A small network was trained on invented records. Each row is its activation on one of them, seen along a few directions.
Records have a field called T. Each example row is followed by its value.
Records without T are marked absent.
The largest differences between rows may come from other fields.
Strong random noise was added to every row along 3 fixed directions; ignore it. To show where, here is one row again and again, with new noise each time:
[ -38 -333  180   86 -182  304  -39  145  -60 -159 -176  169  -56   40
   73 -119   31  -47]
[   6 -239   81 -273   92   33   36   68 -219 -164   33 -109  -78  -45
  -18   41 -118   24]
[  59 -208 -232  168 -196  362  -96  253   47 -358 -272  210 -112  216
  326 -325   93  171]
[  79 -299 -100 -311  -71  -52   86  137 -235  104  210 -382 -139   89
  -14  174   43   20]
[  66 -269 -145  -75 -149  149    2  193 -101  -92  -15 -104 -125  150
  138  -52   77   77]

[ 160   22 -247 -202   91 -125  -14   33 -269  -52  298 -279  -13  100
   96  -95  121  128]	t4
[-138  -60  162  141 -174   82  134   -7   39  145 -209   43   -9  -40
 -211  176   28 -189]	t10
[-185 -154  267  180 -174  381 -102  110   75 -257 -316  316   63  -91
  -36 -197  -63 -185]	t15
[-214 -311  608  423 -314  452  -92   49  125  -69 -314  567  129 -228
 -130 -200   44 -425]	t17
[  32  170 -600  214  -49  175 -151  197  139 -374 -225  202   -3  133
  446 -257   56  209]	t14
[ -67  119 -142  250 -136  248  -38  127  193 -292 -371  394    7   37
  253 -177  -82   76]	t3
[ -36   75 -229  104 -184  174  -62   84  311   63 -122  -83   58  134
   12   84   39  -31]	t15
[ 238  104 -514 -292  214 -343  -23  -84 -100 -241  238 -243 -129   58
  158 -129  -34  303]	t9
[ 271  161 -240 -290 -126 -534  -23 -266 -349  699  701 -545  -22  -82
 -132  130  315   18]	t16
[  64  -87 -174 -156   38  -85  131   -9 -105   71  125  -89   -8  -23
   35   54   67  149]	t18
[ -24 -259  551 -374  -72 -349  161 -160 -309  689  449 -438   39 -156
 -513  589  109 -475]	t1
[-163    6  223  353 -272  315   -4   44  231  -92 -344  447  144  -27
   46  -23   61 -187]	t1
[ 249  407 -520  240  191   53 -148   20  242 -354 -210  168   28   87
  289 -301  -25  305]	t13
[  97  -77   65 -104   19 -119  -70  -70 -228  171  189  -63  -19 -196
 -175 -108  103 -119]	t17
[-110  -53  115  -37  -40  -35   62   18  -80   55  -27  -22   68 -206
  -92  131 -139  -78]	t6
[  57  158   72  192   52   65 -113 -198  215 -126 -209  256   -5  -11
   65  -82 -156  -36]	t5
[ -58 -342   49   56 -286  -12   61  166 -178   95  103 -310    4  122
  -56   81   99    0]	t11
[ 129   38  100 -105   65 -204   37 -179   -9  173  247 -151   -8 -108
 -186  210  -20  -85]	t9
[ -61  -77 -110  -67 -156  100   35  111  160   93 -171 -116  -60  245
   25  193   27   10]	t3
[ -92 -549  419  -40 -272  264   66  220 -318 -106    1   76 -224 -104
 -206   13  -78  -89]	t7
[-159 -109  341 -179  117  -46   67  -86 -110  -67  -28  -27   84  -78
 -204  137 -201  -57]	t18
[  55 -142   -7  313 -280  123  -72  104   -8   88  -16   36  -23   61
    4  -96  198  -48]	t13
[-164  223   69 -187  266  113   36  -71  193 -312 -364   88   92    8
 -102  106 -292   31]	t10
[ -25 -120  -13  395 -397  205  -70   90  104  378  -17  101   24  193
  -75  -88  300 -136]	t12
[  32 -252  -82 -294   82   -7  104  184 -180 -267    4 -214  -51  -29
   41   15 -134  146]	t11
[ -77  -80  418   34  108   53 -211 -251 -173 -390  -26  380  115 -245
  -16 -356 -145    0]	t16
[  24   77 -310   75   79  210  -20  232  150 -535 -307  268  -32   99
  306 -307 -164  161]	t19
[  24 -254  298  189 -267   80  -50  -12 -254  118  124  172 -141   20
  -76 -267  104 -134]	t2
[ -73  233   67   -1  189   16   67  -94  271  116  -48   40  190  -53
 -164  243 -212 -156]	t12
[ 129  170 -266  101  -27 -147   -3   -8  132  135  -10 -219   95  124
   67    0   14  132]	t6
[  74  119 -301  283 -221   89 -108   14   13 -158    5  315  -64   56
  283 -407  118   97]	t2
[  21  324  -93  258  281   87 -207 -114  211 -438 -336  363  198  -17
  222 -283 -154  111]	t14
[ 114  -29 -273  203 -338   51  -72  132   80   94   36   73 -108  184
  246 -233  141  -62]	t5
[  65 -111  -33  176 -230  122  -98  181  -88  148   -4   84  -50  199
  142 -176  107   73]	t8
[-119 -274   32 -132   60  102   40   -7 -215  -90   12  -79  -82  -52
  -59  167  -40    0]	t4
[-117 -175   47  147 -195   92   79   40   83  252 -120  -93  -94   47
   27  168  102  -86]	absent
[-123   48  143   72   66    6 -111  -83   77  -63  -48  165   20  -50
    6 -121    6  -34]	absent
[ 156  183   37   48  255 -204 -114 -174   -4   80  155  227  213 -159
   47 -181  -50  143]	t8
[   7  -63 -266  357 -189  221   18  165  367  -43 -335  152  -52  271
  115  -34  102   26]	t19
[  -9  121 -119  117   -7  175   40  -43   38 -270 -205  143   32   50
  159 -206 -121  161]	t7

Which value of T does each new row have?
[ 101 -265 -403   40  -97  -11  -13  252 -169 -276   86  -84  -60  114
  218 -299  126  347]	t11
[ -77 -223  -65 -279   76 -117   88   27 -217 -106  124 -217 -142  -39
 -210   65 -160   53]	t7
[ -24  102  306  436   -9  233    9  -90  292 -127 -335  272  201   -2
    4    0  -89 -139]	t13
[ 334  114 -349  487 -518   99 -339   35   20  194  100  251  -33  198
  349 -685  557  121]	t16
[  42 -105 -149 -311  176   -4  186  123   18 -213  -85 -148  -69   86
   67   97 -189  103]	t19
[ -56 -160  285  -40  -85  -76   68   42  -19  289  165 -171  -99  -91
 -227  317   26  -94]	absent
[ -76 -289   45   87 -347  226   71   95 -125  297  143 -166  -70  156
  -77  217  254  -68]	t4
[ -62  150   54   36   54  -42  -16 -140   65  120   -3   58   28  -86
   39   29   57  -44]	absent
[  72   -5   70  126  -10  -62  132 -110  155  475  179  -74  163   40
 -182  201  126 -139]	t12
[ 137 -124  -87  487 -359  289 -207   39   91 -186 -229  507 -118  153
  352 -616  214   12]	t5
[ 190  -53 -136 -116  -62 -156  -73   73 -224  199  239 -244  -71   62
   75   15   85   63]	t8
[ 196    3 -546  -52  -30 -118 -153  144 -108   30  154 -212 -115  206
  259 -113  224  100]	t14
[  61  -80   53 -106   96  -46  134   63  -64  -27  121 -273  -90   13
 -160  419  -88  -29]	t13
[ -72   21  515  200   -5   12  -62 -325  114  268   67  309   82  -87
 -137  146 -140 -350]	t5
[  80 -186  395  205  -78  -13 -113  -38 -217  187  134  360  145 -191
    2 -310  126  -87]	t8
[ -53 -226  -28  133   57  183 -151  137  -80 -338 -311  227  -85    1
  158 -204  -79  -13]	t14
[  33 -207 -166  176 -225  270  -73  345   -3 -299 -282  133  -81  169
  236 -238   91  161]	t11
[ -48 -251  218  -68   49   49  -57   71 -249 -221  -35   56  -12 -142
  -51  -90  -90  -41]	t11
[-149 -211   74 -185  108  116  134  -27 -127 -184 -168  -47 -127  -85
  -98  158 -312   33]	t7
[  93 -135 -112  -79 -301 -104   71  200  -70  325  189 -275  -93   93
    1  154  121 -119]	t3
